A small network was trained on invented records. Each row is its activation on one of them, seen along a few directions.
Records have a field called J. Each example row is followed by its value.
The word none means that the record has no J.
The largest differences between rows may come from other fields.
(in the rows, 128 means zero)
[214  84 187  95 100 115 106 180 112 127 137 141 157 108 162 133 197 126
 160 136 173 148 186 132  96 145 111 146 149 135 159 155  78 132 131  78
 122  66 137 153 143]
j2
[145 129 163  99  91 140 133 122 122 113 130 139 140 126 146 158 165 155
 150 140 133 137 171  93 122 127 153 163 139 150 133 135  94 157 155  97
 124 121 138 158 120]
j1
[166 122 144  92  94 150 107 125 112 132 129 155 132 111 148 151 183 139
 163 148 127 132 165 108 115 143 154 152 130 146 130 132  93 137 152 108
 144 126 131 160 113]
none
[126 118 159 153 107 117 139 159 118 103 132 117 144  99 135 123 133 128
 116 106 126 127 135 145 142 110 126 130 128 113 119 100 118 128 110  98
 115 102 126 150 138]
j6
[202  86 187  99 106 119 101 147 122 130 133 139 142 101 157 145 194 135
 150 142 152 153 188 147 111 144 118 151 122 149 154 165 113 142 120  90
 129  89 124 156 135]
j2
[145 121 147  95 118 140 147 107 123 122 130 126 135 118 155 152 164 139
 144 145 134 120 176  92 116 138 137 144 126 155 147 146  95 149 152 105
 141 121 124 151 118]
j5
[101 111 148 141 134 115 118 135 136 137 130 136 129 123 115 121 121 124
 135 123 125 128 125 183 111 140  94 116 122 118 141 139 158 148 113 148
 130 115 140 109 132]
j2
[150 126 112 121 133 131 151 111 126 150 121 147 123 133 128 144 154 112
 144 148 129 134 128 119 121 114 146 147 115 125 109 131 126 132 138 125
 147 138 115 148 104]
none
[186  97 181 112 102 115 112 147 119 110 132 141 137 115 140 141 172 147
 141 142 153 147 167 145 121 122 134 145 120 145 143 140 132 144 121  97
 133  90 120 162 131]
j3
[178 125 157  93 128 143 113 166  95 124 140 133 142 117 171 155 190 145
 131 137 148 165 150 113 110 128 132 151 161 133 164 103  91 146 148  91
 137  94 131 163 129]
j3
[186 112 174  71 105 148 117 133 113 131 136 149 147 108 173 172 194 142
 161 141 139 148 205 104 108 171 126 158 136 156 161 153  77 152 152  99
 128 103 130 157 110]
j4
[136 106 165 121  91 114 126 116 140 104 124 112 134 118 124 129 136 142
 129 128 140 124 147 120 135 115 147 131 120 146 123 150 128 140 128 101
 137 106 131 151 125]
j1
[164 110 152 102 114 124 104 129 105 129 132 117 157  95 163 134 168 127
 114 123 143 140 157 113 122 166 112 133 163 135 167 138 102 123 115 105
 122  96 140 139 143]
j4
[140 106 146 123 112 109 139 100 140 124 125 113 137 112 131 128 134 137
 130 128 143 102 152 119 133 129 129 120 114 148 138 160 136 136 118 101
 134 117 120 143 128]
j5
[174 106 156 100 101 128  91 117 131 115 138 127 151 113 156 143 160 140
 127 137 138 142 167 116 126 171 118 138 138 149 163 158 113 133 128 113
 126 106 138 137 126]
j4
[148 123 134 115 126 136 163 114 131 122 134 130 132 129 148 157 150 118
 140 147 130 119 175 104 123 142 137 140 122 133 136 145  95 148 156 110
 126 146 112 143 123]
j5
[101 172 115 145 145 133 105 131 144 101 136 111 107 152 109 115 105 160
 115 128 103 149 103 115 152 105 150 131 104 141 124 108 163 123 110 134
 120 130 134 112 134]
j6
[116 130 151 136 113 107 137 161 136 104 126 120 125 155  92 105 104 148
 140 134 158 124 111 134 113  91 135 121 125 142 107 131 143 115 122 118
 115 116 127 115 139]
j6
[104 157 112 144 131 127 113 104 145 105 135 111 120 153 117 114 103 159
 111 126 112 131 111  99 150 117 151 131 126 147 126 129 154 130 126 132
 121 138 139 116 131]
j1
[175 110 160 113 101 144  94 129 120 102 150 144 159 110 148 140 159 143
 136 140 142 181 166 147 135 131 115 144 147 131 133 131 133 151 132 110
 118 100 149 140 126]
j3
[ 92 117 131 167 135  95 160  98 131 135 121 107 112 117 103 125  96 121
 105 105 139 106  97 141 132  82 125 115 132 111 120 125 160 142 114 138
 131 133 130 124 125]
j1
[ 98 147  97 146 155 138 144  91 155 119 139 106 131 142 131 108  90 137
 108 128 103 120 107 113 160 139 125 114 111 133 132 141 149 119 121 140
 119 142 129 103 125]
j5
[132 138 122 120 144 129 103 135 122 125 140 116 130 125 163 128 141 133
 103 121 126 126 125 110 137 158 110 123 154 137 166 128 112 120 124 115
 130 118 129 126 134]
j4
[131 140 158 108 111 139 133 168 100 119 124 124 125 117 159 156 175 152
 141 128 143 151 151 107 122 116 144 154 134 126 131  96  83 145 140  90
 130 102 133 164 137]
j6
[178  96 180 110 101 111 113 162  97 117 126 129 137 102 164 142 186 130
 132 115 160 139 168 141 119 121 122 147 155 128 139 125 113 135 120  83
 129  74 128 164 137]
j3
[142 103 117 145 131 104 136 103 142 138 123 130 120 125 109 122 128 103
 131 134 136 116 114 145 139 106 143 114 107 122 100 143 156 116 116 133
 146 131 115 142 115]
none
[153 122 154 100 128 144  98 152 113 152 139 142 125 114 171 149 181 137
 121 130 142 157 159 124  96 149 115 154 153 138 176 118 112 151 144 117
 143 121 140 142 133]
j2
[183 106 155  87  79 149 108 130 110 125 121 157 145 100 141 147 183 145
 161 136 135 129 172 122 118 146 152 150 125 141 132 141  91 138 138 102
 137 116 131 165 131]
none

Here are new rows. What is J for each?
[110 150  74 150 143 134 102  99 155 132 128 136 122 145 107 106 100 128
 106 136 103 138  95 125 152 117 141 118 124 130 109 117 158 118 121 162
 134 148 133 113 108]
none
[127 135 141 123 109 143 147 138 122  95 133 137 128 128 137 152 125 136
 149 129 106 133 157 105 140 131 147 158 119 130 123 133 100 146 156 113
 109 143 129 137 126]
j1
[139 114 146 105 107 152 153 114 136 121 141 124 149 114 160 156 149 125
 139 135 124 129 177 106 126 156 135 139 126 142 140 143  85 147 154 100
 127 131 125 146 106]
j5
[225  79 198  63  79 147  91 166 112 122 144 156 153 102 173 175 224 141
 174 144 154 157 224 134 106 168 124 177 136 145 172 151  62 164 145  80
 128  79 139 175 131]
j2
[ 56 141 137 160 129  97 141 104 137 125 106 103 102 146  79 101  70 145
 114 102 119  95  84 141 130 106 131 110 116 141 114 129 174 133 109 163
 131 141 135 108 139]
j1
[177 101 150 101  73 162 119 125 111 126 125 160 161  96 139 142 172 137
 152 141 128 142 172 136 125 147 143 144 131 125 123 138  91 153 144 107
 133 120 137 154 121]
none
[135 142 131 127 140 130  93 149 115 117 139 117 115 134 165 132 151 142
 112 117 134 151 130 128 135 124 128 139 155 133 140 101 129 118 123 112
 123 104 137 132 135]
j3
[127 107 124 146 138  96 173 112 126 140 127  97 126 112 139 126 125 100
 104 115 151  95 132 131 131 110 116 106 135 111 131 136 135 126 109 105
 127 126 127 147 129]
j5
[120 114 141 144 111 115 147 132 142  92 121 117 123 122 114 119  93 129
 126 113 116 122 131 130 155 122 140 131 102 126 109 147 140 129 129 114
 117 129 121 132 132]
j1
[178 116 131 113 149 127 132 135 136 147 147 136 128 139 158 152 172 108
 133 145 144 171 159 126 112 123 119 158 126 131 149 137 130 146 140 117
 139 125 121 137 113]
j2
[195 103 157  87  73 152 106 166 101 127 124 148 156  97 151 146 186 135
 172 139 166 130 173 115 101 147 146 147 154 131 135 135  49 122 146  88
 131  99 140 163 137]
none
[175  99 147 103 130 127 133 138 122 135 143 154 128 134 162 168 194 106
 155 156 150 164 185 131 111 128 119 163 125 131 150 136 104 151 156 105
 136 115 109 153 111]
j2
[100 117 124 154 161  89 139 130 147 154 126 119 102 144 105 122 108 104
 126 119 126 113 105 178 108 112 100 116 107 113 137 135 179 133 105 162
 133 123 123 105 129]
j2
[108 140 108 131 151 140 142 118 150 118 133 109 130 140 140 141 104 120
 119 121 108 118 141  99 140 144 129 123 105 129 130 137 126 123 147 129
 126 155 119 126 118]
j5
